Each row below holds a small network's activations on one record, seen along a few directions.
Each row is followed by the record's values for the fields Nimob, Siti, Gadib, Mutaf, Bosi.
Not every record has every field; a missing one is written absent.
The largest differences between rows may come from other fields.
Random noise pushes rows far along 3 fixed directions. That doesn't count. These rows show it; they differ only by the noise:
-168 400 -451 86 13 15 228 490 38 -482 259 700 -123 -371 93 867 218 222 363 -199 -311 209 -509 2
358 491 277 -68 314 -39 -369 -33 -56 245 -41 -65 -113 -176 -87 121 -238 -92 -266 -590 228 -561 0 138
-15 -127 -413 -329 -2 -202 260 247 -184 -466 -91 -600 -159 -402 88 -133 -20 196 235 292 94 146 -274 288
341 131 114 19 280 -124 -53 -55 69 -207 -23 -278 -213 -413 -121 125 -113 -126 -189 102 183 -307 -24 307
-137 -42 -512 -632 -104 -205 149 360 -440 -211 -197 -798 -58 -208 210 -429 -121 367 343 -103 162 133 -328 191

100 29 132 120 -65 -41 -56 -110 111 270 -60 -90 144 93 107 44 4 -11 -42 -102 131 20 14 29 | {Nimob: absent, Siti: z6, Gadib: u1, Mutaf: h2, Bosi: d2}
118 -129 -10 66 201 -104 96 -72 -156 -204 176 10 -175 20 -225 -1 -80 -106 -62 252 -91 170 191 9 | {Nimob: t2, Siti: z1, Gadib: u1, Mutaf: h2, Bosi: d1}
6 -303 -355 -19 -84 -228 483 -38 -377 -271 239 -99 -87 72 -137 48 -97 114 9 321 -157 590 -26 36 | {Nimob: absent, Siti: z9, Gadib: u1, Mutaf: h1, Bosi: d1}
-175 9 -28 210 -200 112 64 26 149 49 153 520 69 83 121 327 164 26 120 -64 -270 201 -21 -181 | {Nimob: t2, Siti: z7, Gadib: u2, Mutaf: h2, Bosi: d2}
389 439 485 313 393 50 -255 -230 65 45 130 644 -213 -66 -221 489 -112 -286 -465 -251 -117 -475 242 -88 | {Nimob: t2, Siti: z7, Gadib: u1, Mutaf: h1, Bosi: d1}
-266 -170 207 -198 -34 135 -222 -70 110 275 -174 -218 82 251 91 -608 -7 -43 76 -54 -34 -120 255 -221 | {Nimob: t2, Siti: z8, Gadib: u1, Mutaf: h2, Bosi: d2}
364 -287 118 233 188 -169 254 -400 -104 -220 240 23 -148 5 -391 230 -165 -211 -424 438 -69 257 194 207 | {Nimob: absent, Siti: z9, Gadib: u1, Mutaf: h1, Bosi: d1}
356 177 330 185 258 172 -209 -208 179 -15 -58 70 -124 -244 -131 101 -71 -261 -384 52 206 -484 175 158 | {Nimob: t1, Siti: z3, Gadib: u1, Mutaf: h1, Bosi: d1}
-101 -248 14 -361 151 93 -57 1 -251 -116 -132 -582 -58 129 40 -711 -58 -15 96 368 -46 -44 281 -164 | {Nimob: absent, Siti: z8, Gadib: u1, Mutaf: h1, Bosi: d2}
114 276 -73 -249 82 -46 -52 232 -142 -175 -80 -311 -78 -244 78 -50 -55 146 -6 -163 191 -204 -221 111 | {Nimob: absent, Siti: z2, Gadib: u1, Mutaf: h1, Bosi: d1}
247 134 339 5 216 1 -337 -177 -18 292 -71 95 -26 219 -178 -92 -213 -167 -254 -418 58 -248 120 -5 | {Nimob: t2, Siti: z5, Gadib: u1, Mutaf: h2, Bosi: d1}
45 72 394 94 -80 120 -188 -213 233 380 -92 113 147 214 135 -160 30 -75 -90 -167 64 -256 167 -62 | {Nimob: absent, Siti: z7, Gadib: u1, Mutaf: h2, Bosi: d2}
202 41 90 460 5 -114 108 -179 263 8 197 377 -21 -113 -109 521 150 -165 -270 163 -13 24 79 150 | {Nimob: t2, Siti: z9, Gadib: u1, Mutaf: h1, Bosi: d2}
-250 482 121 -330 -91 183 -419 114 -159 758 -129 168 178 442 125 -258 -59 178 165 -923 -17 -302 -49 -411 | {Nimob: t2, Siti: absent, Gadib: u2, Mutaf: h1, Bosi: d2}
-223 -163 -107 -97 -156 173 -1 82 67 20 -87 -138 27 -13 185 -292 93 129 207 55 25 54 -41 -88 | {Nimob: t2, Siti: z3, Gadib: u2, Mutaf: h2, Bosi: d2}
73 -247 -31 -386 26 -155 45 -72 -243 10 -193 -834 -170 1 -79 -690 -117 29 51 308 172 -69 117 6 | {Nimob: t2, Siti: absent, Gadib: u2, Mutaf: h1, Bosi: d2}
94 131 106 99 39 65 -89 -76 127 76 36 410 19 -41 -174 383 22 -122 -90 -92 -45 -168 -2 -16 | {Nimob: t1, Siti: absent, Gadib: u2, Mutaf: h1, Bosi: d1}
-145 -131 -467 -442 -123 -140 221 240 -502 -200 -79 -677 8 -121 120 -439 -55 348 198 59 135 169 -240 83 | {Nimob: absent, Siti: z4, Gadib: u2, Mutaf: h1, Bosi: d2}
-180 -26 -105 35 -190 182 115 84 218 -115 -110 111 89 -146 172 24 135 67 163 102 59 18 -150 67 | {Nimob: t1, Siti: z3, Gadib: u1, Mutaf: h2, Bosi: d1}
102 75 238 -1 156 43 -135 -130 61 184 -15 -78 -148 74 -140 -140 -12 -114 -75 26 5 -237 168 -140 | {Nimob: t2, Siti: absent, Gadib: u2, Mutaf: h1, Bosi: d2}
233 -89 166 116 105 -26 9 -244 216 -96 -43 1 -51 -206 -252 192 0 -252 -200 371 104 -200 109 169 | {Nimob: t1, Siti: absent, Gadib: u2, Mutaf: h1, Bosi: d1}
93 -189 42 -84 -211 -164 -65 -88 16 274 -228 -584 145 42 129 -424 -106 40 -73 -5 279 2 -13 116 | {Nimob: t2, Siti: z6, Gadib: u1, Mutaf: h2, Bosi: d2}
-79 360 24 -49 114 208 -177 181 -27 13 -45 426 -101 -61 77 173 -22 120 60 -430 -123 -242 -97 -144 | {Nimob: t2, Siti: z3, Gadib: u1, Mutaf: h2, Bosi: d1}
307 228 232 305 293 -18 -31 -71 18 -231 266 507 -178 -9 -258 404 35 -170 -234 47 -86 -73 156 -20 | {Nimob: absent, Siti: z1, Gadib: u1, Mutaf: h2, Bosi: d1}
241 106 -125 -91 31 -236 129 -62 -492 9 139 -28 -39 103 -135 93 -191 86 -275 -207 53 135 -19 62 | {Nimob: absent, Siti: z9, Gadib: u1, Mutaf: h1, Bosi: d1}
12 96 76 100 42 22 -45 -18 184 14 47 162 -140 -84 -100 164 133 -92 30 69 -50 -133 8 -94 | {Nimob: t2, Siti: absent, Gadib: u2, Mutaf: h1, Bosi: d2}
181 213 79 110 86 -2 -175 73 -3 106 30 368 1 92 -70 197 -33 -83 -99 -382 -13 -112 -89 -38 | {Nimob: t2, Siti: z5, Gadib: u1, Mutaf: h2, Bosi: d1}
-201 107 -14 1 -176 -19 -90 189 120 172 -57 199 152 119 191 -52 146 113 154 -225 46 -50 -107 -33 | {Nimob: t2, Siti: z1, Gadib: u1, Mutaf: h2, Bosi: d2}
-158 -26 39 451 12 55 65 16 281 -191 250 728 -14 1 -87 630 180 -119 80 163 -272 245 -30 -5 | {Nimob: t2, Siti: z1, Gadib: u1, Mutaf: h2, Bosi: d1}
-240 -216 -5 -18 -144 21 101 -14 267 54 -183 -370 132 -68 188 -286 194 163 197 219 102 35 -37 98 | {Nimob: t2, Siti: z4, Gadib: u1, Mutaf: h2, Bosi: d2}
266 213 353 161 87 62 -202 -100 282 149 -102 -174 68 -241 10 135 -48 -195 -252 -122 370 -412 -34 295 | {Nimob: absent, Siti: z2, Gadib: u1, Mutaf: h2, Bosi: d1}
15 96 400 124 277 256 -299 -120 95 177 100 329 -69 238 -101 -53 -23 -229 -123 -123 -183 -280 380 -330 | {Nimob: t2, Siti: z8, Gadib: u1, Mutaf: h1, Bosi: d2}
335 132 -47 -360 -24 -181 -166 -107 -427 463 -189 -630 168 189 21 -304 -355 -23 -281 -486 433 -146 53 151 | {Nimob: t1, Siti: z6, Gadib: u2, Mutaf: h2, Bosi: d1}
239 231 74 29 87 -22 -107 -140 -73 254 75 188 106 133 -135 256 -235 -98 -260 -346 63 -72 2 -38 | {Nimob: absent, Siti: z6, Gadib: u2, Mutaf: h2, Bosi: d1}
43 -22 -27 -424 38 -21 -147 3 -101 -32 -380 -888 -65 -216 192 -765 -60 104 -5 184 363 -395 75 151 | {Nimob: t2, Siti: z3, Gadib: u1, Mutaf: h1, Bosi: d2}
225 5 -43 2 210 -136 145 112 177 -546 -75 -371 -244 -615 -37 86 40 -69 -92 535 166 -231 -172 318 | {Nimob: t2, Siti: z2, Gadib: u1, Mutaf: h1, Bosi: d1}
27 20 -46 286 -277 -61 125 -32 288 171 -24 301 252 -28 90 503 67 -75 -27 -158 105 187 -205 187 | {Nimob: t1, Siti: z6, Gadib: u1, Mutaf: h2, Bosi: d1}
-85 -467 330 349 45 117 70 -223 449 -291 -29 29 -62 -85 -49 -31 153 -284 4 731 -102 32 264 31 | {Nimob: t2, Siti: z8, Gadib: u1, Mutaf: h2, Bosi: d2}
24 338 -140 214 -163 0 -18 234 99 115 123 531 132 -18 152 578 137 64 53 -377 -49 70 -274 -81 | {Nimob: t2, Siti: z6, Gadib: u2, Mutaf: h2, Bosi: d2}
-306 239 66 -41 92 136 -191 146 -26 187 28 367 95 283 111 6 65 137 205 -302 -172 33 23 -315 | {Nimob: absent, Siti: z1, Gadib: u1, Mutaf: h2, Bosi: d2}

Here are new rows. What are their fields?
-203 -93 -453 -263 -126 -36 320 301 -427 -307 146 75 -95 30 -61 72 58 244 383 97 -262 483 -233 -203 | {Nimob: absent, Siti: absent, Gadib: u2, Mutaf: h1, Bosi: d1}
134 -78 100 149 103 -47 -77 -125 38 11 78 36 -42 102 -117 45 -61 -160 -28 -11 34 55 93 -14 | {Nimob: t2, Siti: z5, Gadib: u1, Mutaf: h2, Bosi: d1}
-25 -257 -297 -29 -177 -217 289 -74 -201 4 68 -288 44 44 -4 -47 -25 65 -35 199 38 374 8 128 | {Nimob: t2, Siti: z9, Gadib: u1, Mutaf: h1, Bosi: d2}
-131 -39 -100 -370 -105 -47 -41 52 -140 110 -231 -539 21 16 59 -528 -1 116 178 123 102 -91 -51 -60 | {Nimob: t2, Siti: absent, Gadib: u2, Mutaf: h1, Bosi: d2}
-410 -50 -79 -405 -321 -28 -164 135 -260 516 -258 -246 337 435 235 -526 -136 229 221 -566 143 122 -94 -24 | {Nimob: t1, Siti: z1, Gadib: u1, Mutaf: h2, Bosi: d1}
182 452 224 45 107 28 -365 70 -95 343 8 439 45 262 -24 154 -96 -31 -94 -800 49 -258 -33 -137 | {Nimob: t2, Siti: z5, Gadib: u1, Mutaf: h2, Bosi: d1}
-290 -159 -143 -85 -88 85 195 -40 33 -42 44 63 1 157 89 -127 73 76 193 226 -269 271 57 -204 | {Nimob: t2, Siti: z7, Gadib: u2, Mutaf: h1, Bosi: d2}
45 11 483 77 -131 -29 -302 -340 138 826 -174 -158 278 388 52 -325 -139 -44 -269 -499 267 -217 246 1 | {Nimob: t2, Siti: z9, Gadib: u1, Mutaf: h2, Bosi: d2}
72 53 351 237 -14 99 -198 -242 254 287 39 286 16 83 -21 66 -6 -190 -213 -122 -74 -194 221 -112 | {Nimob: t2, Siti: z7, Gadib: u2, Mutaf: h2, Bosi: d2}
-339 -260 -239 -572 -49 29 37 132 -327 -191 -268 -635 49 128 170 -717 -58 111 291 228 -20 122 106 -61 | {Nimob: t1, Siti: z8, Gadib: u1, Mutaf: h1, Bosi: d1}
-22 -32 -108 21 -140 -34 105 190 226 -229 -120 -324 57 -402 184 94 123 32 134 228 237 -33 -275 329 | {Nimob: t2, Siti: z2, Gadib: u1, Mutaf: h2, Bosi: d1}
96 312 50 -197 -220 -80 -282 28 -174 679 -257 -158 309 247 162 -108 -242 68 -139 -858 318 -170 -117 61 | {Nimob: t1, Siti: z6, Gadib: u1, Mutaf: h2, Bosi: d1}
-89 -89 -235 -658 -94 -125 -80 128 -628 257 -190 -666 -12 215 1 -631 -255 235 202 -330 129 34 -31 -112 | {Nimob: t2, Siti: absent, Gadib: u2, Mutaf: h1, Bosi: d1}
160 -218 302 303 169 57 94 -312 320 -113 64 -31 -165 -103 -272 88 55 -299 -150 656 -38 -89 198 26 | {Nimob: absent, Siti: absent, Gadib: u2, Mutaf: h1, Bosi: d2}
-376 48 -441 259 -408 84 409 361 298 -282 89 603 215 -241 205 660 394 230 365 -3 -122 326 -516 138 | {Nimob: t1, Siti: z4, Gadib: u1, Mutaf: h2, Bosi: d1}
135 -14 98 15 65 22 1 -142 94 -50 -16 78 -4 -79 -207 172 -22 -143 -111 206 37 -115 42 42 | {Nimob: t1, Siti: absent, Gadib: u2, Mutaf: h1, Bosi: d1}
163 293 -234 -406 95 -76 -97 266 -389 47 -1 -222 -79 -122 36 -13 -152 162 1 -533 137 -138 -255 90 | {Nimob: t2, Siti: z2, Gadib: u2, Mutaf: h1, Bosi: d1}
274 -164 -134 312 -41 -187 339 -29 109 -438 127 138 -125 -240 -125 460 75 -80 -107 419 -79 349 -141 251 | {Nimob: t2, Siti: z6, Gadib: u1, Mutaf: h2, Bosi: d1}
184 3 68 -57 133 -5 -16 -240 -121 5 44 74 -34 0 -134 50 -166 -160 -235 23 -36 -115 179 11 | {Nimob: t1, Siti: z7, Gadib: u2, Mutaf: h1, Bosi: d1}
-122 -325 123 145 -57 58 137 -183 99 -159 -7 -76 -33 82 10 -43 -18 -27 76 411 -154 232 192 -42 | {Nimob: absent, Siti: z7, Gadib: u1, Mutaf: h2, Bosi: d1}
